Each row below holds a small network's activations on one input, seen along a few directions.
Each table varies a few parts of the input and shows all the possible inputs, shuffled.
A made-up example of a description, with smaller parts first: ring(5) and (point or ring(11) or (values(2) and line(6))).
Shared parts are said once, and a part with two or three values counts as separate values.

Other details of the inputs shift rows strongly along two fixed directions, in all tables alike. That doesn't count.

A family of inputs:
x1: [ 1.75  2.98 -0.54  0.82  2.96 -3.36 -1.07 -1.43 -0.61  3.35 -5.31]
x2: [ 1.55  3.56  0.48 -1.23  3.86 -3.36 -2.69 -2.28  0.94  4.20 -4.62]
x3: [ 1.46 -4.33 -0.19 -1.67  0.62 -2.05  2.85 -2.44 -4.55 -5.10 -0.68]
x4: [-1.74 -4.73  0.14  1.54 -5.38  8.21  4.20  4.58 -1.53 -6.79  4.68]
x5: [ 1.99 -4.48  0.37 -2.99 -0.05 -1.21  2.57 -2.98 -3.80 -5.90  0.06]
x6: [ 0.60  3.87  1.04 -1.79  2.86 -4.81 -4.46 -2.31  3.13  5.03 -1.45]
x7: [ 1.10  3.86  0.04 -1.28  4.26 -4.50 -3.11 -2.96  2.47  5.68 -3.94]
x8: [ 2.12 -4.25 -0.16 -1.72 -0.10 -1.57  2.83 -2.30 -4.00 -5.52 -0.43]
x9: [ 0.84  3.05 -1.33  1.20  3.58 -3.22 -0.65 -1.13 -1.40  3.92 -4.42]
x10: [ 0.23 -4.68  0.98 -3.37 -0.12 -3.62  0.36 -3.49 -2.04 -4.55  2.70]
x11: [-0.53 -4.78  0.31 -4.34  0.91 -3.50  0.59 -3.45 -1.89 -3.55  4.57]
x12: [ 0.83 -4.39  1.10 -4.38 -1.29 -2.04  0.49 -2.96 -1.21 -5.60  4.16]
x13: [ 1.23  3.69  0.94 -1.26  3.58 -4.06 -3.27 -2.63  1.66  4.68 -4.11]
x14: [ 0.32  3.78  0.05 -0.80  4.40 -4.05 -2.87 -2.22  0.72  5.47 -3.13]
x15: [-0.88 -4.62  0.14  1.30 -5.94  8.23  4.17  4.33 -1.06 -7.26  4.63]
x16: [-0.18 -4.29 -0.26 -3.25  2.46 -2.13  1.99 -2.92 -5.16 -3.74  1.63]
x17: [ 0.72 -4.49  0.24 -2.95  1.43 -2.20  2.47 -3.29 -5.20 -4.72 -0.10]
x18: [-3.18  4.30 -0.43  4.28 -2.53  4.91 -1.93  5.94  4.34  5.05  3.17]
x19: [-0.34 -5.01  0.95 -3.38  0.58 -4.09  0.43 -3.67 -3.03 -4.13  2.93]
x20: [-1.04  4.03  0.41  4.09 -3.31  5.90 -1.03  5.15  4.61  3.02 -0.49]
x21: [-1.69  3.45 -1.06  4.45 -2.35  6.62  0.22  5.56  3.63  3.52 -0.10]
x22: [-0.70  3.63 -0.50  5.02 -3.36  6.58  0.45  5.65  2.96  2.26 -1.59]
x23: [-1.36  2.58 -1.90  6.10 -3.01  6.08  1.84  5.88  1.72  2.28 -0.92]
x24: [ 1.14  3.90  1.03 -1.99  2.11 -4.40 -4.40 -2.26  3.80  4.28 -1.53]
x25: [ 2.56  3.33  0.94 -1.72  2.03 -3.20 -2.86 -2.63  2.58  2.76 -3.74]
x26: [-1.20 -4.73  0.07 -2.82  1.41 -3.93  0.81 -3.17 -3.93 -3.25  3.75]
x27: [ 1.96  3.45  0.67 -0.95  1.32 -4.52 -3.83 -2.45  3.55  3.46 -2.58]
x28: [-3.55 -5.50 -0.60  2.26 -5.80  6.08  3.68  4.18 -0.55 -5.24  7.69]
x29: [-2.31  3.50 -1.47  5.50 -2.29  6.57  1.07  6.02  1.15  3.25 -0.14]
x30: [-1.70  3.30 -1.48  5.35 -2.83  6.64  1.13  5.69  2.70  3.13 -0.69]
Each input here is: line(5) and line(6).
The inputs of x7 and x21 match in every part but the line(6) part. If x25 is changed in the same way as x7 into x21, which row does it become?
> x15
Start at x6 and move only the line(6) part, one step at a time. The first step leads to x19. Which rows follow, in order?
> x13, x2, x17, x1
Change only the line(5) part in x27. List by row number the other rows that result.
> x10, x19, x26, x28
Start at x5 and move only the line(5) part, one step at a time. The first step leads to x22. Which rows follow, in order?
> x17, x30, x29

A family of inputs:
x31: [-1.40 -3.27  1.10 -1.22 -0.27  1.53  1.74  0.37 -2.66 -3.39  2.88]
x32: [-0.33 -2.48  0.45 -2.32  1.57 -1.95  0.88 -2.67 -4.54 -2.28  0.24]
x33: [ 2.32  6.19 -0.72  2.26  3.85 -4.37 -3.62 -0.83  2.48  6.91 -6.93]
x34: [ 2.09 -4.12  0.48 -5.06  2.66 -6.84 -0.21 -6.79 -1.37 -2.94 -0.30]
x35: [-1.72  0.25 -1.12  2.25 -2.42  1.01 -0.35  2.20  2.21  1.07  4.05]
x36: [ 0.14 -0.54 -0.01 -0.28  0.62 -3.18  0.01 -2.06 -2.62 -0.87 -1.30]
x37: [ 1.08  3.56 -1.67  3.77 -1.06  2.84  1.12  2.71  2.45  2.68 -3.45]
x38: [ 0.16  1.36 -1.35  1.33 -0.42  4.24  1.97  2.28  0.29  1.15 -1.90]
x39: [-1.52 -3.93 -0.33 -3.51  1.16 -2.42  0.76 -2.41 -2.25 -2.72  4.75]
x40: [-0.94  0.54  0.38  2.66 -2.28  1.55  0.09  2.82  1.04  0.65  0.48]
x41: [-2.36 -0.77  0.06  2.11 -3.46  7.30  1.44  4.20  2.83 -0.94  3.48]
x42: [ 2.34  7.32  1.77 -1.99  3.60 -3.53 -5.82 -1.96  4.53  6.66 -4.96]
x43: [ 1.94 -3.95  1.86 -3.71 -0.81 -3.24 -0.04 -3.25 -1.85 -5.23  1.58]
x44: [-1.78 -0.16 -0.91  3.73 -2.75  7.07  2.04  5.40 -0.54 -0.76  1.38]
The inputs of x35 and x39 match in every part but one. If x33 is changed in the same way as x35 into x39, which row does it become?
> x44
Describe the family of inputs behind these rows.
> values(2) and (point or line(6))
Change only the values(2) part in x36. List by row number the other rows that result.
> x32

A family of inputs:
x45: [ 2.61 -5.00 -0.70 -3.76  0.28 -3.05  3.78 -4.48 -4.56 -6.26  0.37]
x46: [-0.08 -5.32  2.60 -5.08  0.88 -2.63 -0.44 -4.11 -2.52 -4.61  2.50]
x47: [-2.89 -1.10  0.07  0.71 -2.49  3.52  0.84  2.86 -0.82 -1.33  5.79]
x48: [-0.35  1.42  0.88 -2.49  4.35 -5.27 -2.88 -3.32  0.51  3.82 -1.46]
x49: [ 0.03 -6.29  0.54 -3.71  2.44 -1.50  3.13 -3.47 -6.13 -5.26  0.19]
x50: [-0.46 -3.48 -0.88  2.26 -3.15  5.69  4.46  2.80 -0.80 -4.12  0.55]
x51: [ 0.11  5.17  1.78  2.84 -0.13  2.64 -3.04  2.97  2.63  4.56 -4.73]
x52: [ 0.11  4.18  0.93  2.32 -2.84  0.41 -2.97  1.34  6.11  3.91 -1.78]
x53: [ 2.03 -0.18  1.74 -3.41  1.80 -4.77 -2.64 -4.40  2.29  0.11 -2.28]
x54: [ 3.38  0.71  1.39 -1.90  1.50 -6.18 -1.32 -5.05 -0.53 -0.12 -5.57]
x55: [ 0.97 -1.27 -0.88  1.12 -2.48  5.12  3.22  2.60 -0.07 -3.26  0.36]
x56: [-2.78 -2.38 -1.30  0.92 -1.22  4.50  2.21  2.49  0.39 -0.51  4.10]
x57: [-3.41 -1.74  1.98  1.17 -3.71  2.82 -0.52  2.45 -0.87 -2.29  5.17]
x58: [-1.68 -1.62  0.05 -0.31 -2.21  4.85  1.22  2.79  0.89 -1.54  4.52]
x59: [-0.03  3.08 -0.28  3.56 -3.39  0.67 -2.31  3.65  4.04  2.10  1.92]
x60: [-1.14  6.42  1.65  3.99 -0.40  0.84 -3.80  2.99  1.01  5.26 -3.53]
x61: [ 0.48 -2.06  1.17  2.06 -4.15  5.16  2.03  2.90  0.16 -4.35 -0.47]
x62: [-1.04  0.34 -0.79 -1.93  4.15 -3.66 -1.12 -2.52 -0.34  2.85  0.11]
x63: [ 0.56  1.18  0.66 -1.96  5.38 -5.17 -1.31 -3.31 -2.60  2.55 -4.44]
x64: [-1.46 -0.45  0.53  1.48 -3.06  4.71  1.29  3.62 -3.46 -3.40  3.15]
x65: [ 1.46 -3.95 -0.48 -4.47  0.04 -3.67  1.56 -4.37 -1.07 -4.09  2.40]
x66: [-2.19 -3.32 -0.78  3.47 -4.49  1.39  1.61  3.27  0.34 -2.37  4.92]
x67: [-1.73  5.02  2.00  2.14 -0.74  1.40 -4.40  2.88  4.45  5.32 -0.73]
x68: [ 0.92  5.95  0.42  6.15 -1.84 -1.63 -3.63  3.02  3.25  5.13 -4.78]
x69: [ 0.38 -5.75 -1.46 -3.32  2.95 -1.25  4.18 -3.83 -5.53 -4.76  0.26]
x70: [ 2.11  2.38  0.33 -4.25  4.68 -4.97 -2.84 -4.50  2.06  3.45 -2.34]
x71: [ 2.50  0.47 -0.11 -3.90  3.01 -4.30 -1.35 -4.24  1.97  0.81 -1.43]
x72: [-0.80 -1.41 -0.25  0.72 -1.73  5.81  2.69  3.34 -1.93 -2.53  1.63]
x73: [-1.37  3.58 -2.32  5.25 -1.06 -0.08 -1.35  3.48  4.07  5.60  0.68]
x74: [-0.54 -2.28  1.90  1.56 -3.53  5.66  1.89  2.77 -1.16 -4.34  0.29]
x75: [ 3.44  2.88 -0.94 -0.17  4.00 -8.73 -2.15 -3.88 -0.98  3.16 -4.74]
x76: [ 1.97 -0.16 -2.44 -1.04  3.23 -4.49  1.70 -4.28 -1.32  1.36 -3.85]
x77: [ 2.57  1.90  1.17 -4.68  3.50 -4.38 -3.33 -4.37  1.93  1.68 -1.75]
x78: [-0.83  4.76 -1.94  3.28  2.11  2.85 -0.47  2.79  2.13  6.70 -3.92]
x79: [-0.86 -0.93  0.75  0.78 -2.69  5.53  1.66  4.01 -2.60 -3.84  2.43]
x80: [-1.31  5.49  0.09  1.79  0.30  2.16 -2.99  3.23  4.30  5.98  0.11]
x81: [ 1.12  5.69 -0.48  2.26  0.67  3.41 -1.09  2.62  3.02  4.71 -4.02]
x82: [-1.59  4.16  0.83  1.58 -1.64  2.16 -2.98  3.06  2.56  3.20  2.30]
x83: [-3.96 -1.85 -1.27  1.90 -1.66  3.33  1.68  2.78 -1.19 -0.29  5.49]
x84: [ 0.02 -0.89  0.58  0.26 -2.45  5.76  1.53  3.41 -1.57 -3.30  1.39]
x85: [-0.14 -6.02 -1.52 -3.45  1.17 -1.54  3.24 -3.56 -1.93 -4.64  2.97]
x86: [-0.32  5.95 -0.22  2.73  0.88  2.88 -1.69  3.75  1.62  5.17 -2.91]
x87: [-0.13 -2.05 -0.25  0.06 -5.39  4.01  1.67  2.15  2.01 -4.19  4.49]
x88: [ 1.22 -6.16 -1.90 -2.93  2.18 -1.40  4.62 -3.87 -4.56 -5.35 -0.09]
x89: [-1.47 -2.76 -1.04  2.46 -4.46  1.91  1.72  3.48  0.48 -2.97  5.74]
x90: [-1.12  2.29 -2.41  3.01 -1.61  2.51  0.50  2.15  4.42  3.86  0.40]
x91: [-0.27  1.65 -1.27 -0.93  5.40 -5.07 -0.94 -3.30 -3.41  3.64 -3.01]
x92: [ 2.15  5.57 -0.71  2.90 -2.44  2.52 -1.11  2.49  3.76  2.84 -3.46]
x93: [ 0.53  1.13 -1.07 -2.76  4.85 -4.20 -1.28 -4.05  1.36  3.76 -1.85]
x94: [-1.51 -3.93 -0.46  0.99 -3.59  4.80  3.03  2.25  1.42 -3.67  3.80]
x95: [-1.23 -2.57 -0.12  1.97 -2.00  5.61  3.73  2.64 -1.37 -2.72  0.48]
x96: [ 1.54  5.47 -0.78  5.05 -2.08  0.14 -2.31  3.62  2.67  3.46 -2.76]
x97: [-3.16 -1.42 -0.06  2.95 -1.86  3.76  2.27  3.22 -3.57 -1.41  2.12]
x98: [ 1.58  5.20  0.37  1.80 -0.58  3.93 -1.62  2.81  2.88  2.83 -3.43]
x99: [ 2.14 -5.03  0.58 -5.56 -0.05 -2.06  1.14 -3.95 -1.26 -6.53  2.87]
x100: [ 1.29  1.94  2.54 -2.26  4.22 -5.36 -3.34 -3.37 -2.16  1.65 -5.03]
x101: [-0.76  2.43 -0.86  2.74 -2.34  1.75 -0.39  1.88  4.88  3.52 -0.30]
x102: [ 4.08 -0.07  0.41 -3.43  2.32 -3.08 -0.32 -3.72 -0.97 -2.17 -3.46]
x103: [ 2.42  1.99 -0.69  0.94  3.77 -8.74 -1.92 -3.69 -0.94  3.60 -5.45]
x104: [ 2.48  0.05 -0.59 -1.37  2.59 -5.45  0.72 -4.68 -0.90  0.92 -4.91]
x105: [ 0.48 -5.45  2.45 -5.09  0.44 -2.57  0.06 -4.61 -2.04 -5.45  2.21]
x106: [ 0.81 -4.64  1.40 -5.69  0.79 -1.61  0.27 -3.35 -2.54 -5.18  3.80]
x107: [ 1.16  3.10  0.25 -2.09  4.96 -5.50 -2.35 -3.47 -2.89  3.10 -3.42]
x108: [ 1.30  1.07  1.19 -0.62  1.22 -8.54 -4.14 -3.47  1.42  1.97 -1.45]
x109: [-2.83 -2.20 -1.71  2.26 -0.80  4.84  3.56  3.55 -3.09 -1.51  2.01]
x110: [-1.83 -4.11  0.82 -3.22  1.84 -4.09  0.21 -3.59 -4.03 -2.26  3.48]
x111: [-2.67 -2.74  0.23  0.77 -2.26  4.45  1.67  2.56  0.61 -1.42  4.07]
x112: [-0.66  5.61  0.95  1.15 -0.31  1.83 -3.86  3.05  4.44  5.03  0.10]
x113: [-0.32 -5.63  0.56 -4.19  1.28 -1.87  1.94 -3.86 -2.28 -4.36  2.75]
x114: [-1.01 -2.02 -2.84  4.66 -2.31  1.47  3.20  2.94 -2.07 -1.20  1.43]
The inputs of x109 and x79 match in every part but one. If x91 is changed in the same way as x109 into x79, which row does it become?
> x64
The inputs of x60 and x97 match in every part but one. If x61 is changed in the same way as x60 into x97, which row does it become?
> x50
Describe the family of inputs behind these rows.
> values(2) and line(5) and (point or line(6))
Start at x73 and move only the line(5) part, one step at a time. The first step leads to x66. Which rows follow, in order?
> x89, x59, x108
Change only the values(2) part in x77. List by row number the other rows that result.
> x98
Change only the line(6) part in x67. List by row number the other rows that result.
> x46, x52, x53, x57, x105
Change only the line(6) part in x113. List by row number the other rows that result.
> x48, x94, x101, x110, x111
Change only the values(2) part in x84. List by row number the other rows that result.
> x106

A family of inputs:
x115: [-1.64 -2.24 -0.52  3.11 -1.71  5.34  1.97  3.34 -2.21 -2.54  0.81]
x116: [ 0.98 -0.30  2.29 -4.20  3.00 -5.33 -2.25 -3.60 -2.45 -0.96  0.13]
x117: [-1.97 -0.58  0.96  1.85 -3.49  3.49  0.20  4.48 -0.01 -2.10  3.84]
x118: [ 0.33 -5.33  0.76 -2.49  1.04 -0.75  4.03 -2.49 -4.93 -5.30 -0.61]
x119: [ 0.15 -5.98  1.19 -4.36 -0.71  1.08  2.16 -2.54 -1.73 -6.58  4.11]
x120: [-1.52 -4.78 -0.04 -3.09 -0.35 -1.83  1.74 -2.56 -4.55 -3.73  4.73]
x121: [-3.21 -1.21 -0.34  2.11 -3.40  5.94  1.27  5.32  0.14 -0.71  4.94]
x122: [ 0.70  7.13  0.67  3.46 -2.21  0.50 -4.58  2.00  5.87  6.16 -3.28]
x123: [-0.58  9.50  0.60  5.25 -1.67  0.85 -4.93  3.87  5.72  8.69 -2.29]
x124: [-1.59 -4.79  0.62  1.16 -3.61  1.04  2.43  2.20 -2.44 -5.31  5.87]
x125: [-1.55 -1.73  0.12  2.59 -1.73  6.31  1.87  3.37 -2.41 -2.49  1.02]
x126: [-3.18  0.36 -1.06  4.74 -3.76  5.54  1.06  6.15  2.02  1.50  4.24]
x127: [ 0.84 -3.01  1.07 -7.21  5.77 -7.39 -1.03 -6.76 -4.65 -1.76  0.79]
x128: [ 2.12  0.34  1.58 -3.91  4.94 -4.49 -0.09 -4.98 -2.67  0.91 -5.69]
x129: [-0.86 -6.20  0.22 -1.57 -3.48  4.01  3.02  1.06 -0.57 -6.45  5.40]
x130: [ 0.66 -5.69  2.40 -3.66 -1.82  0.44  1.14 -1.65 -2.77 -7.17  3.25]
x131: [ 0.94 -3.53 -1.70 -0.05 -1.81  4.08  4.44  2.04 -3.59 -5.87  2.45]
x132: [ 1.49  4.45 -0.28  1.25  4.04 -5.25 -1.45 -2.14  1.81  6.32 -7.99]
x133: [ 0.54  8.55  0.91  4.33 -1.33  1.95 -5.41  4.45  7.86  7.97 -4.33]
x134: [-2.55  0.98 -0.91  5.39 -5.41  7.88  3.35  5.74  0.57 -0.20 -0.24]
x135: [-1.31  7.61 -0.85  3.10  0.81  2.44 -3.54  3.35  7.54  8.78 -2.38]
x136: [ 2.27 -2.73  0.35 -5.93  3.20 -7.26 -0.93 -8.01 -1.03 -1.88 -0.48]
x137: [ 0.35  0.09 -0.41 -4.13  3.36 -6.11 -1.43 -5.69 -0.03  1.92 -0.55]
x138: [ 1.48 -0.94 -0.60 -0.11  4.60 -5.72 -0.87 -4.17 -2.38  1.10 -4.05]
x139: [-0.51  0.32 -2.82  3.64 -5.05  6.80  3.82  4.98 -0.76 -3.13  2.05]
x140: [-2.78 -1.65 -0.25  0.02 -2.26  5.56  1.69  2.94  1.07 -2.22  4.40]
x141: [ 3.50  7.45 -0.71  0.23  3.50 -0.81 -2.18  0.12  2.11  6.45 -5.85]
x142: [ 2.39 -3.86  0.07 -4.71  3.33 -7.38 -0.43 -6.70 -0.45 -1.98 -0.18]
x143: [-1.12  0.38  0.17  5.21 -6.08  5.49  0.34  6.12  3.83 -0.59  2.51]
x144: [ 3.76  6.03 -2.19  1.10  4.26 -5.18 -1.93 -1.41  2.23  6.27 -6.56]
x145: [ 0.82  4.53 -0.84  1.67  3.45 -3.11 -3.22 -2.13  0.25  5.28 -6.28]
x146: [ 1.04 -3.18 -0.44 -4.77  4.60 -8.12 -0.24 -6.70 -1.40 -0.38  0.19]
Describe the family of inputs behind these rows.
> line(4) and (values(3) or ring(5))
The inputs of x118 and x128 match in every part but the line(4) part. If x131 is changed in the same way as x118 into x128, which row does it become?
> x141
Change only the line(4) part in x130. List by row number the other rows that result.
> x122, x133, x143
Change only the ring(5) part in x143. List by row number the other rows that result.
> x124, x126, x142, x146
